A small network was shown many inputs. Here are its activations along a few directions, one row for each input.
In each table, some parts of the input vary, and every possible input appears once, in random order.
A made-up example of a description, with smaller parts first: line(4) and (point or line(9) or (values(2) and ring(5))).
Shared parts are said once, and a part with two or three values counts as separate values.
In the rows, zero is written as 100.

Other details of the inputs shift rows strongly along two fixed directions, in all tables alike. That doesn't count.

A family of inputs:
R1: 105	77	81	89	77	121	135	41	106	115	117	122
R2: 95	107	122	104	107	116	96	89	58	91	110	94
R3: 97	117	122	101	112	92	93	131	89	96	91	82
R4: 99	107	106	105	108	88	85	121	100	97	96	91
R5: 97	109	104	98	110	93	93	119	101	96	97	89
R6: 96	112	108	93	104	83	110	130	115	106	92	91
R7: 104	92	87	88	82	97	126	82	128	114	95	110
R8: 98	110	113	109	116	98	77	119	76	89	101	88
R9: 103	88	80	96	88	89	109	94	134	111	96	109
R10: 101	96	94	101	103	100	97	107	107	100	99	103
R11: 99	111	100	100	108	78	93	140	123	98	89	91
R12: 100	108	100	99	105	86	92	132	118	99	87	99
R13: 101	93	76	95	80	85	112	91	146	114	93	113
R14: 99	101	89	100	94	85	99	105	127	105	92	105
R15: 95	116	140	113	126	123	76	106	29	78	107	81
R16: 102	89	86	95	91	101	105	96	122	104	95	111
R17: 100	99	110	108	113	117	82	95	65	87	108	99
R18: 101	98	88	94	94	89	106	116	133	106	89	107
R19: 96	106	122	101	106	117	95	87	57	90	111	94
R20: 101	99	100	100	96	95	112	105	108	103	92	99
R21: 101	99	100	107	99	108	89	85	87	96	105	105
R22: 103	87	85	92	83	98	128	82	127	109	96	110
R23: 103	83	84	103	87	111	103	64	102	105	110	113
R24: 98	104	105	94	93	95	111	101	108	105	99	97
R25: 101	97	108	110	113	123	83	90	60	88	112	100
R26: 104	89	92	102	98	118	98	77	87	99	110	110
R27: 100	105	100	104	104	92	90	115	103	98	97	93
R28: 105	96	89	96	97	94	103	105	119	106	96	108
R29: 100	99	98	103	105	99	93	107	100	95	102	98
R30: 109	80	83	99	88	117	108	56	98	103	115	119
R31: 98	107	118	115	115	112	71	101	54	86	110	90
R32: 102	107	102	102	105	97	91	123	107	96	90	98
R33: 99	100	105	97	97	104	109	95	99	104	98	100
R34: 96	110	97	101	101	73	91	134	131	104	84	92
R35: 94	117	107	96	115	80	90	142	108	97	90	83
R36: 103	89	80	91	80	89	131	91	141	113	89	111
R37: 96	112	119	107	112	97	94	128	84	92	92	84
R38: 98	103	101	107	103	92	88	110	101	97	100	96
R39: 94	114	121	105	122	107	78	115	59	85	105	84
R40: 109	63	72	102	73	135	115	7	89	106	128	131
R41: 104	97	91	99	98	91	101	108	123	103	96	102
R42: 101	93	85	97	91	89	104	99	125	107	98	104
R43: 104	89	82	90	81	93	129	87	134	113	92	110
R44: 96	114	115	97	110	90	102	123	92	101	98	90
R45: 99	105	97	104	101	89	93	115	112	101	96	97
R46: 104	88	94	100	96	120	99	78	91	97	105	113
R47: 98	100	103	109	101	110	87	83	80	92	106	103
R48: 99	105	110	102	113	114	88	91	65	90	110	93
R49: 97	105	104	93	101	89	114	115	113	108	98	97
R50: 101	95	92	95	99	106	106	85	99	102	106	102
R51: 98	97	112	103	102	122	104	75	63	97	117	101
R52: 106	84	101	110	102	138	92	48	52	87	126	113
R53: 98	103	103	91	91	97	113	94	103	105	100	100
R54: 95	122	114	94	105	77	103	142	115	104	85	84
R55: 98	111	103	93	99	81	110	126	124	106	84	91
Each input here is: values(5) and (point or line(4) or line(6)).
- Changing only the values(5) part turns R5 into R50. The same change can be made to R16. Which row results? => R32
- Start at R37 and move only the line(4) part, one step at a time. The first step leads to R33. Which rows follow, in order? => R24, R51
- Which other rows does R38 become when the values(5) part takes its other values? List them by row number. => R23, R31, R40, R45

A family of inputs:
R56: 102	100	92	97	101	86	102	129	128	103	85	100
R57: 97	107	110	113	109	99	76	112	85	90	98	94
R58: 103	93	85	101	88	95	101	86	119	107	98	111
R59: 93	121	122	110	121	82	74	147	89	88	95	76
R60: 96	110	112	112	108	96	74	114	83	90	97	93
R61: 104	87	99	106	102	125	95	77	72	91	109	110
R62: 104	88	77	98	80	96	108	77	130	111	99	118
R63: 95	114	116	107	119	93	79	128	80	89	101	85
R64: 102	105	109	103	113	105	91	112	86	92	99	96
R65: 106	87	94	101	97	123	99	69	80	97	110	113
R66: 107	85	76	91	84	101	120	84	135	111	97	119
R67: 100	100	111	105	112	122	87	88	62	88	112	98
R68: 98	104	110	112	107	104	76	98	78	90	102	93
R69: 99	97	111	85	82	113	146	64	91	111	106	104
R70: 100	98	87	101	93	84	101	108	130	106	89	100
R71: 97	111	113	103	113	101	83	116	80	92	101	89
R72: 98	106	107	105	113	97	86	112	86	93	102	91
R73: 97	103	108	105	111	106	87	100	77	91	109	95
R74: 100	105	96	96	102	85	101	126	124	103	92	97
R75: 98	105	114	106	115	116	81	102	62	86	109	93
R76: 92	112	116	82	91	84	142	119	121	115	86	89
R77: 97	104	108	105	112	106	86	103	78	91	108	94
R78: 100	104	81	87	91	67	115	138	167	117	80	101
R79: 107	72	73	100	76	122	113	32	106	105	117	123
R80: 100	102	107	101	107	111	89	100	81	92	105	98
R81: 93	115	109	78	88	74	144	126	137	122	82	89
R82: 99	93	102	80	78	111	155	59	103	119	108	109
R83: 99	103	91	102	97	82	97	114	125	103	92	97
R84: 107	70	61	93	68	105	125	43	139	115	107	127
R85: 99	108	111	107	116	98	84	132	86	89	93	91
R86: 98	109	109	103	112	101	87	112	80	93	102	91
R87: 102	93	84	93	91	97	110	88	119	110	101	108
R88: 106	79	90	104	94	130	103	58	76	95	112	119
R89: 97	115	89	93	96	48	103	163	175	118	72	89
R90: 101	99	109	108	112	110	86	110	75	87	99	98
R91: 95	103	123	89	90	117	131	76	71	108	106	96
R92: 104	87	92	102	94	119	99	61	83	99	116	110
R93: 101	101	94	96	99	95	102	104	109	104	98	99
R94: 99	102	108	110	107	102	86	100	83	94	105	94
R95: 105	85	77	97	81	94	115	78	134	114	103	113
R96: 101	106	111	104	115	112	88	108	72	88	103	98
R97: 96	115	99	104	103	70	87	143	131	100	83	90
R98: 100	99	98	99	102	105	97	95	94	100	102	99
R99: 101	105	110	105	113	109	88	108	76	90	103	97
R100: 102	96	93	102	94	101	101	84	103	103	108	105
- Describe the family of inputs behind these rows. => values(5) and (point or line(8))
- Which other rows does R92 become when the values(5) part takes its other values? List them by row number. => R63, R72, R73, R77

A family of inputs:
R101: 88	118	141	106	110	119	100	71	33	88	120	86
R102: 102	95	90	91	99	92	121	114	119	104	99	102
R103: 90	122	138	117	124	95	78	152	69	78	87	82
R104: 99	103	114	113	112	128	65	81	44	86	122	100
R105: 97	98	97	111	91	91	93	102	117	99	95	110
R106: 99	108	95	95	96	87	111	125	124	104	77	100
R107: 106	94	85	102	99	83	104	102	127	110	106	100
R108: 101	98	89	86	94	101	111	105	119	113	95	113
R109: 106	93	88	85	100	103	114	103	117	107	98	102
R110: 100	91	95	103	86	105	120	93	117	102	92	112
R111: 103	95	95	93	100	99	116	109	112	102	103	105
R112: 91	128	128	121	139	79	61	165	69	79	101	69
R113: 101	99	93	92	104	87	118	130	126	110	94	97
R114: 87	140	135	109	136	73	47	185	84	83	86	67
R115: 98	96	103	110	110	111	86	88	72	90	122	95
R116: 110	82	87	94	84	118	118	61	98	102	99	118
R117: 103	81	114	126	95	149	78	36	33	82	124	109
R118: 84	133	140	98	111	84	101	125	70	99	100	68
R119: 109	84	86	107	84	117	95	52	89	100	108	115
R120: 108	86	91	98	88	130	116	59	82	99	99	118
R121: 105	94	95	94	102	97	116	114	112	107	100	98
R122: 97	112	99	101	118	76	85	131	117	98	97	89
R123: 106	87	74	95	93	98	105	74	123	109	109	106
R124: 104	98	93	88	103	99	110	110	114	99	100	100
R125: 94	111	114	87	89	85	127	90	112	115	100	89
R126: 103	93	85	85	100	100	115	102	117	107	97	103
R127: 104	98	97	88	101	83	116	132	133	108	90	95
R128: 96	104	107	82	79	86	133	85	118	122	98	94
R129: 101	104	96	90	99	96	107	117	116	109	91	104
R130: 103	105	85	98	99	85	90	108	123	110	95	106
R131: 103	91	95	97	87	93	120	108	130	110	80	106
R132: 104	89	82	101	97	89	106	95	121	108	107	106
R133: 95	105	107	107	109	110	74	95	72	92	111	98
R134: 96	99	102	111	96	89	88	109	111	99	89	97
R135: 96	117	117	111	126	82	72	149	87	88	99	73
R136: 95	97	101	103	93	99	114	107	115	104	88	107
R137: 109	73	86	89	93	136	120	41	84	102	120	119
R138: 103	95	105	97	97	133	98	69	63	91	118	118
R139: 101	102	110	96	105	123	92	94	72	95	106	106
R140: 101	99	91	103	93	91	93	98	114	98	93	102
R141: 95	95	95	113	91	95	92	95	108	101	92	105
R142: 92	128	140	109	145	113	66	143	29	68	104	68
R143: 102	104	91	104	94	81	90	110	120	102	88	99
R144: 99	102	92	107	96	90	93	100	116	97	95	100
R145: 99	89	99	107	109	124	83	66	63	91	126	97
R146: 102	92	95	100	86	98	119	102	121	107	83	109
R147: 99	105	94	87	98	91	105	123	122	109	87	103
R148: 105	101	97	97	92	101	108	102	107	95	93	106
R149: 101	94	84	94	100	91	97	95	122	105	103	96
R150: 101	101	85	101	89	86	95	103	126	104	89	101
R151: 104	87	91	96	87	121	113	65	88	96	102	116
R152: 103	91	108	113	106	143	72	40	33	83	133	112
R153: 103	100	86	93	107	79	95	114	130	108	93	95
R154: 97	105	105	87	79	89	135	73	116	123	102	96
R155: 98	90	91	111	80	98	100	85	122	105	97	109
- Describe the family of inputs behind these rows. => values(5) and (point or (values(2) and line(5)))
- Which other rows does R117 become when the values(2) part takes its other values? List them by row number. => R131
- Which other rows does R134 become when the values(5) part takes its other values? List them by row number. => R105, R117, R141, R155
- List by row number the other rows that have the values(5) part in common with R138. => R101, R103, R105, R111, R112, R122, R124, R144, R148, R152

A family of inputs:
R156: 100	101	115	93	91	123	115	64	74	102	104	108
R157: 93	105	124	106	107	107	99	119	72	86	87	92
R158: 88	124	124	126	108	75	56	110	80	90	105	73
R159: 97	97	104	87	86	115	121	67	88	112	108	109
R160: 111	75	54	88	89	110	106	59	126	109	111	119
R161: 108	78	77	99	107	120	94	72	89	93	120	115
R162: 95	108	73	104	72	34	105	119	189	127	86	94
R163: 103	87	99	100	81	132	123	44	72	96	106	121
R164: 90	130	132	90	118	93	97	135	75	100	102	76
R165: 99	100	119	92	113	132	110	66	44	93	132	93
R166: 103	127	99	101	113	62	70	188	146	97	60	89
R167: 97	120	122	117	143	94	48	175	75	74	93	81
R168: 106	87	72	84	74	61	147	123	187	125	71	107
R169: 100	101	113	117	120	129	63	106	55	77	106	104
R170: 112	61	74	96	77	113	147	53	128	120	110	120
- Describe the family of inputs behind these rows. => values(2) or line(5) or line(8)

A family of inputs:
R171: 97	106	106	107	106	98	86	106	90	94	100	91
R172: 97	104	105	104	112	105	86	102	82	93	105	95
R173: 103	103	101	102	108	99	88	114	97	97	100	97
R174: 103	88	91	105	90	107	104	76	102	101	103	113
R175: 103	90	86	98	95	111	105	71	98	101	110	111
R176: 103	92	98	98	97	107	113	88	95	101	100	101
R177: 101	94	99	97	99	108	109	94	96	100	100	102
R178: 98	109	115	103	113	94	98	129	89	93	92	85
R179: 100	101	104	97	104	102	106	111	100	98	96	96
R180: 105	89	88	99	97	113	102	77	97	100	109	114
R181: 101	98	88	90	84	92	118	97	134	112	92	110
R182: 98	102	110	102	100	112	98	86	78	96	105	101
R183: 98	105	101	96	96	96	107	99	108	104	96	101
R184: 99	104	98	92	94	89	113	101	119	108	95	98
R185: 97	110	108	102	115	94	85	127	95	90	99	91
R186: 104	98	87	94	97	91	104	108	127	107	95	107
R187: 97	110	95	90	91	72	114	123	140	113	85	96
R188: 100	103	94	97	103	94	93	106	108	101	101	96
R189: 93	116	116	110	114	87	80	133	91	91	92	84
R190: 103	96	101	107	97	104	91	94	94	97	101	103
R191: 100	97	109	101	106	121	98	89	69	92	107	101
R192: 100	100	99	100	107	105	88	95	86	97	107	96
R193: 103	95	84	93	96	89	107	108	127	105	96	105
R194: 105	87	91	103	88	109	100	75	104	103	104	111
R195: 100	105	101	94	103	86	109	129	119	104	86	93
R196: 93	121	122	102	112	90	88	132	87	93	93	82
R197: 96	109	108	104	116	101	81	113	83	94	103	88
R198: 104	87	78	95	89	105	112	71	114	107	107	114
R199: 101	93	98	107	97	106	97	88	92	94	104	105
R200: 99	101	104	98	95	109	103	81	85	98	107	101
R201: 97	107	113	112	109	104	83	104	74	89	102	92
R202: 97	106	120	106	116	103	93	117	69	89	97	86
R203: 102	101	103	104	109	109	88	100	80	92	106	101
R204: 104	89	84	97	94	109	106	72	101	103	109	111
R205: 98	104	108	109	105	99	87	112	94	92	97	98
R206: 101	95	100	104	106	114	92	88	78	90	111	103
R207: 102	89	84	100	86	98	110	79	119	108	99	111
R208: 101	91	95	97	88	119	110	67	92	103	107	113
R209: 100	100	79	92	86	61	117	133	173	117	77	102
R210: 100	106	96	98	105	90	92	114	108	101	99	92
R211: 102	95	95	101	105	107	97	94	92	94	106	104
R212: 102	99	90	89	89	90	117	106	134	112	90	108
R213: 95	110	115	102	109	89	98	123	96	100	105	85
R214: 102	102	101	106	100	93	91	113	106	99	95	99
R215: 103	88	97	98	95	113	115	79	90	100	105	105
R216: 103	83	91	98	88	114	121	52	95	112	122	113
R217: 103	97	89	101	91	85	102	111	132	108	90	103
R218: 99	95	94	101	94	92	102	104	119	101	94	103
R219: 97	115	110	96	104	81	102	124	111	103	90	86
R220: 98	101	103	98	95	103	104	89	93	101	102	102
R221: 96	114	121	103	112	102	91	104	70	93	102	87
R222: 99	108	109	99	102	98	101	98	90	99	101	92
R223: 96	109	111	98	107	100	97	119	93	98	94	96
R224: 102	104	105	104	110	103	83	112	87	95	102	96
R225: 93	119	117	101	110	88	91	133	94	96	90	87
R226: 94	114	114	100	106	91	93	129	98	99	89	91
R227: 100	99	101	98	95	109	105	88	95	100	101	106
R228: 103	102	82	90	94	73	109	128	154	114	85	105
R229: 104	86	87	93	88	108	122	79	110	107	102	110
R230: 98	102	105	99	101	90	108	108	106	107	107	93
R231: 102	106	104	103	111	100	84	115	94	95	100	96
R232: 97	100	110	101	104	102	103	95	85	101	114	94
R233: 95	113	118	103	108	102	91	104	73	93	101	90
R234: 106	86	88	98	95	114	99	75	99	103	109	112
R235: 100	99	110	102	103	121	97	87	70	94	107	104
R236: 103	95	96	94	92	105	110	93	107	107	99	108
R237: 101	97	104	98	102	113	103	94	87	97	103	103
R238: 102	96	99	107	97	104	96	92	94	96	101	105
R239: 101	86	91	104	92	115	101	58	88	100	111	109
R240: 101	95	95	103	95	104	95	82	97	100	104	101
R241: 99	102	88	97	92	77	107	118	142	109	86	100
R242: 105	84	94	96	92	122	113	67	87	103	109	113
R243: 96	108	116	113	111	101	81	117	80	89	98	93
R244: 101	98	89	100	91	91	102	96	118	105	97	99
R245: 101	91	90	102	91	98	105	91	115	101	99	107
R246: 100	103	103	96	103	100	104	113	102	101	95	98
- Describe the family of inputs behind these rows. => values(4) and (point or line(8) or (values(2) and line(5)))
- Which other rows does R195 become when the values(4) part takes its other values? List them by row number. => R177, R179, R229
- Which other rows does R210 become when the values(2) part takes its other values? List them by row number. => R244
